These are the activations of a small neural network, seen along a few directions. Each row is one input.
In each table, some parts of the input vary, and every possible input appears once, in random order.
A made-up example of a description, with smaller parts first: one of 6 places along a line, together with either a single point or one of 11 places along a line or (one of 3 separate values, together with one of 5 places around a ring).
Shared parts are said once, and a part with two or three values counts as separate values.
In the rows, 128 means zero.

Other details of the inputs shift rows strongly along two fixed directions, in all tables alike. That doesn't count.

Rows:
r1: [115 102 149  98 169 109 123 144 199 110 125  99]
r2: [113 111 133 131 106 136 107 108  83 102 156 141]
r3: [129 100 103 110 102 156 109 135  75 123 135 134]
r4: [132  96 115 113  99 152  98 127  85 116 138 153]
r5: [123  84 124 136 110 143 122 121  91 120 159 146]
r6: [126  88 108 133 114 150 131 122  82 126 154 131]
r7: [173 232 117 196  94 116 138  95  83 234 133 201]
r8: [112 112 133 118 163 106 162 140 187 105 118  75]
r9: [142 224 131 166 183  82 123 118 173 242  81 148]
r10: [111 128 151  94 151 108 145 134 194  96 121  84]
r11: [162 223 161 155 157  96 128 129 186 208  53 172]
r12: [160 240 148 156 153 100 143 123 183 209  48 162]
r13: [124  98 137 134  96 139 127 114  88 110 159 145]
r14: [116 115 163  96 156 104 129 137 197  99 123  96]
r15: [134 106 131 151  91 142 123 125  85 109 175 145]
r16: [118 107 136 110 169 131 135 167 188 101  84  91]
r17: [103 124 130 116 174 103 142 134 181  97 116  70]
r18: [121  97 148 141 167 105 135 156 202 105 139  94]
r19: [125 100 107 107 111 154 117 127  79 129 157 133]
r20: [132 109 131 110  88 145 105 121  85 104 136 148]
r21: [110 117 152 120 150 105 158 132 194  95 120  82]
r22: [137  95 102 151 108 153 128 132  79 124 173 131]
r23: [131 117 102 119 100 167 133 135  70 101 120 138]
r24: [113  99 117 133 119 142  99 113  86 112 157 144]
r25: [120 102 150 113 166 126 124 162 195  95  89 107]
r26: [172 233  97 154  98 122 122 102  69 247  92 200]
r27: [130 122 117 108  85 150 120 116  82 100 134 136]
r28: [132 113  99 147 100 146 143 129  78 114 170 125]
r29: [100 130 148 118 160 103 138 126 188  87 118  78]
r30: [126 116 101 105 100 150 132 118  73 117 156 131]
Description of these inputs: one of 5 places around a ring, together with one of 6 places along a line.
Changing only the place on the line of 6 turns r8 into r26. The same change can be made to r21. Which row results?
> r27
Change only the place on the line of 6 in r19. List by row number the other rows that result.
> r3, r6, r9, r16, r22
Change only the place on the ring of 5 in r25. List by row number the other rows that result.
> r11, r12, r16, r23

Rows:
r31: [129 138 128 127 131 133 138 133 134 123 116 125]
r32: [125 130 131 136 139 125 142 133 146 119 130 116]
r33: [129 116 107 125  95 152 126 120  70 119 140 137]
r34: [127 119 127 128 144 120 127 136 147 130 133 117]
r35: [125 131 129 135 139 120 142 131 143 123 129 113]
r36: [129 128 143 139 129 119 128 134 150 115 128 124]
r37: [129 138 125 126 131 128 137 131 131 127 116 122]
r38: [128 119 119 108  88 146 122 112  76 116 153 144]
r39: [126 119 142 134 135 120 130 129 149 128 127 129]
r40: [128 130 122 120 133 127 128 134 135 132 118 121]
r41: [115 130 133 131 144 116 124 122 144 121 126 116]
r42: [129 123 138 123 129 128 126 131 140 126 114 135]
r43: [119 135 129 121 137 125 120 123 133 122 114 124]
r44: [124 130 139 118 131 113 135 120 149 124 141 115]
r45: [131 126 123 119 137 128 124 137 137 133 120 125]
r46: [124 128 134 119 138 128 117 132 135 130 117 130]
r47: [124 123 125 129 140 119 132 133 145 129 131 113]
r48: [124 127 127 133 138 119 140 129 142 127 128 109]
r49: [134 117 122 130  86 154 115 124  74 108 141 153]
r50: [114  88 124 122 114 148 112 127  90  98 158 129]
r51: [135 124 128 121 134 131 127 137 139 133 119 128]
r52: [168 200 119 171 124 117 123 108 106 233 116 190]
Describe the family of inputs behind these rows.
> one of 2 separate values, together with either a single point or one of 4 places along a line or one of 6 places along a line
Change only the choice among 2 separate values in r40. List by row number the other rows that result.
> r47
Which other rows agree with r41 in the choice among 2 separate values? List them by row number.
> r32, r34, r35, r36, r39, r44, r47, r48, r50, r52
Change only the place on the line of 4 in r46. List by row number the other rows that result.
> r42, r43, r49
